Each row below holds a small network's activations on one input, seen along a few directions.
In each table, some parts of the input vary, and every possible input appears once, in random order.
A made-up example of a description, with smaller parts first: one of 6 places along a line, together with either a single point or one of 9 places along a line or (one of 2 separate values, together with one of 5 places around a ring).
Shared parts are said once, and a part with two or three values counts as separate values.
In the rows, 128 means zero.

Other details of the inputs vary at random and push rows far along two fixed directions, the same in every table; ignore that.
To show where, the next rows are all for the same input, with only those details redrawn:
[112 126 100 140 134 139 149 148 140 141 106 107 127 151 137]
[157 157 135 112 124 104 132 116 117 119 130 125 160  95 118]
[108 102 112 147 139 156  86 113 136 139 138 117  87 156 124]
[126 143 107 130 129 123 166 151 135 135 101 110 151 133 135]
[138 143 121 124 128 120 135 127 126 128 122 119 144 118 126]
[163 155 144 109 124 102 111 100 112 116 143 133 154  87 112]
[124 122 118 135 135 138 105 116 130 133 133 119 114 136 124]

A family of inputs:
R1: [103 113 116 149 133 133 143 165 156 139 117 120 146 150 148]
R2: [109 127 114 140 124 107 168 166 132 120 113 134 158 134 138]
R3: [107 138 104 132 128 143 134 117 145 139 129 124 110 132 129]
R4: [146 134 156 121 123  89 125 135 119 113 139 136 175  99 128]
R5: [110 106 130 136 138 166  39  68 133 132 175 127  73 140 109]
R6: [154 118 175 112 124  91  91 117 102 109 165 141 160  73 115]
R7: [145 139 146 118 129 135 180 151 133 122  83 132 137 157 142]
R8: [117 102 122 131 134 128 119 128 111 134 135 125  93 121 119]
R9: [100 124 128 144 130 141 120 136 157 137 140 124 142 139 139]
R10: [112  98 131 137 135 126 126 155 122 131 127 106 122 137 131]
R11: [127 139 108 122 117 166 166 129 148 142  96 120 111 159 141]
R12: [136 133 128 123 128 109 138 130 112 124 117 117 141 124 122]
R13: [108 112 118 145 132 124 145 163 137 133 108 108 132 160 139]
R14: [113 125 111 136 128 132 109 124 132 133 143 148 108 129 130]
R15: [149 149 146 119 119  96 110 113 123 106 160 157 165  84 116]
R16: [138 129 145 116 122  90 138 142 106 108 145 143 164  84 121]
R17: [174 171 180  99 120 136 116  80 128 105 139 153 142  99 124]
R18: [ 88 142  93 137 124 141 157 146 150 145 120 131 124 142 140]
R19: [142 164 148 116 118 108 128 117 135 119 140 124 171  98 121]
R20: [137 127 110 128 119 157 164 139 140 142  92 125 109 162 140]
R21: [101 150 110 138 123 124 170 153 153 131 124 131 163 128 140]
R22: [141 100 163 132 139 179  53  77 137 120 152 153  63 158 121]
R23: [103  80 122 141 142 151  92 126 113 138 138 111  80 148 117]
R24: [112 137 105 131 123 106 172 160 122 130 107 137 141 131 140]
R25: [148 126 126 111 120 133 188 153 111 139  91 118 124 139 138]
R26: [164 145 150 106 122  89 103  88  97 109 153 149 134  78 106]
R27: [140 108 159 117 137 152 130 129 120 126 118 134 100 149 130]
R28: [141 140 136 109 121  90 141 135  96 118 140 147 146  81 125]
R29: [154 158 128 112 121 100 138 113 120 121 132 138 147  87 118]
R30: [134  95 128 134 127 164 102 105 120 137 124 132  65 173 129]
R31: [119  91 143 149 138 152  32  91 135 126 176 130  80 144 116]
R32: [112 126 100 140 134 139 149 148 140 141 106 107 127 151 137]
What is each input in this table made of? -> one of 4 places along a line, together with either one of 2 separate values or one of 6 places around a ring
A walk changes only the place on the ring of 6. It starts at R15 and steps to R1. List the rest of the walk in order. -> R31, R32, R29, R14

A family of inputs:
R33: [106 126  91 131 130 151 171 148 133 149  96 105 106 155 137]
R34: [ 79  97  77 157 138 153 118 138 136 149 124 118  73 169 131]
R35: [178 157 174  94 111  57 148 131  88  97 145 161 194  53 118]
R36: [ 90 140  98 152 129 127 152 156 164 135 120 124 154 145 143]
R37: [ 77  86 106 171 144 173  43 103 162 142 167 118  79 171 126]
R38: [ 77 115  97 158 131 161 129 146 169 142 127 134 109 170 147]
R39: [185 158 184  88 116  69 142 123  88  99 141 140 192  55 112]
R40: [168 175 115 100 116 133 243 158 129 135  42 114 154 148 147]
R41: [164 118 182 122 132 184  20  37 137 114 172 158  65 149 112]
R42: [ 84 100  79 149 132 161 138 143 137 152 115 126  70 172 139]
R43: [144 124 128 119 131 129  78  84 109 130 152 120 100 111 107]
R44: [149 118 145 122 126 145 197 171 131 130  64 116 130 173 150]
R45: [107 100 118 141 137 123 161 182 128 139  98  96 140 152 141]
R46: [177 187 138  84 111  83 181 118  99 116 118 145 173  62 118]
R47: [ 87  74 118 151 140 155 141 169 134 141 114 123  89 174 144]
R48: [183 181 138  92 114  67 132  98  91 111 143 130 182  48 103]
R49: [118 173 113 123 119 121 212 170 160 131  92 127 184 124 151]
R50: [104 103 109 147 136 112 162 186 128 136 102 101 151 145 140]
R51: [144 132 162 127 131 132  28  58 132 116 190 138 122 100 105]
R52: [139 145 156 121 126 136  74  79 137 117 169 141 132 104 115]
R53: [127  79 161 139 138 115  20  87  98 109 196 154  90 109 103]
The inputs of R52 and R33 match in every part but one. If R49 is changed in the same way as R52 into R33, which row does it become? -> R46
What is each input in this table made of? -> one of 3 separate values, together with either a single point or one of 6 places around a ring

A family of inputs:
R54: [130 142  93 123 121 151 227 174 144 151  56 106 128 168 153]
R55: [106 140 116 129 128 141 205 179 149 139  84 112 147 150 151]
R56: [103  68 136 149 144 183  51 103 137 141 157 120  55 168 122]
R57: [137 151 102 123 125 152 197 150 143 142  67 110 128 167 146]
R58: [191 161 183  87 115  89 119  98 101 105 153 142 176  56 111]
R59: [ 80  75 109 168 147 160  21  91 143 136 182 125  66 154 114]
R60: [ 98 135 108 130 128 142 215 189 149 145  79 107 149 155 154]
R61: [179 159 164 101 114  75 132 118 103 106 143 150 183  66 117]
R62: [207 190 177  77 113 104 123  64  99 101 140 165 147  68 107]
R63: [ 95  76 133 157 142 165  44  97 136 128 169 155  53 167 123]
R64: [203 157 170  81 119  75 116  84  65 101 142 142 147  58  96]
R65: [185 170 174  93 120  92 132 105 112 104 134 134 185  72 114]
R66: [123 153  92 129 123 149 226 170 153 147  50 102 136 181 154]
R67: [138 144 103 120 123 148 202 156 137 146  69 110 126 158 144]
R68: [ 78  85 101 168 145 159  45 108 145 140 169 120  79 158 121]
R69: [176 136 172 100 121  48 102 113  68  93 164 152 171  48 101]
R70: [112 132 108 135 130 136 208 190 151 145  69  96 155 161 156]
R71: [106  79 137 151 145 184  49  98 141 136 154 120  63 173 123]
R72: [ 83  73 108 161 140 155  37 105 137 140 184 127  70 142 117]
R73: [135 150  97 123 123 146 218 167 144 148  54 105 133 168 152]
R74: [116 150  91 122 122 155 235 175 146 150  56 113 127 169 156]
R75: [115 139 116 133 129 137 194 177 151 139  80  98 157 158 149]
R76: [ 77  76 102 165 143 156  49 114 140 145 172 120  74 151 120]
R77: [ 71 138  75 146 128 118 203 195 152 148  99 108 161 138 150]
R78: [ 91 128  95 141 125 127 214 198 147 141  82 123 151 158 157]
R79: [111 127 104 146 129 128 180 179 146 135  90 118 151 160 150]
R80: [128  89 134 139 138 194  33  60 132 134 154 134  27 180 114]
R81: [111 128 104 144 129 123 185 179 147 133  85 117 155 157 149]
R82: [185 168 175 100 113  74 109  99 104  95 154 155 186  66 111]
R83: [181 165 176  87 113  91 136 105 103 107 146 143 179  60 115]
R84: [187 154 176  96 112  74 105  98  96  98 164 161 174  54 110]
R85: [ 94  67 125 155 136 164  59 111 131 133 164 145  61 163 127]
R86: [ 75 136  80 151 134 123 181 180 156 143 105 115 151 146 147]
R87: [ 84 128  83 145 126 118 178 178 145 145 113 111 155 131 144]
R88: [127 152 105 120 123 155 209 154 143 140  72 121 119 160 148]
R89: [ 95  74 142 150 148 189  37  87 141 134 168 138  41 173 121]
R90: [184 166 178 102 114  73 100  89 102  94 161 158 182  65 108]
R91: [ 73  81 114 160 143 162  28  91 139 134 192 139  59 143 115]
R92: [183 140 183  90 126  64 106 106  70  98 159 135 169  49  99]
R93: [165 175 156 106 117  67  90  90 109 102 176 142 192  47 103]
R94: [ 69  51 105 167 150 133  26 115 108 138 185 117  59 140 107]
R95: [126 147  95 120 119 151 231 171 141 149  59 112 131 162 153]
R96: [162 172 146 107 117  64 112 107 108 109 161 139 194  50 111]
R97: [ 82 136  83 154 131 117 176 177 156 143 103 100 163 148 145]
R98: [189 160 176  99 114  72 100  94  97  97 158 159 177  60 111]
R99: [ 88  74 128 157 139 170  56 107 137 130 164 149  53 167 126]
R100: [125  83 129 142 142 199  35  61 134 137 149 133  22 183 115]
R101: [185 168 184  95 118  91 106  86 108 100 152 139 178  70 108]
The inputs of R73 and R98 match in every part but one. If R74 is changed in the same way as R73 into R98, which row does it become? -> R78
What is each input in this table made of? -> one of 4 places along a line, together with either a single point or one of 11 places along a line
Which other rows agree with R76 in the place on the line of 4? List them by row number. -> R59, R68, R72, R77, R86, R87, R91, R93, R94, R96, R97
Which other rows agree with R65 in the place on the line of 4? List them by row number. -> R55, R56, R58, R60, R70, R71, R75, R83, R89, R92, R101
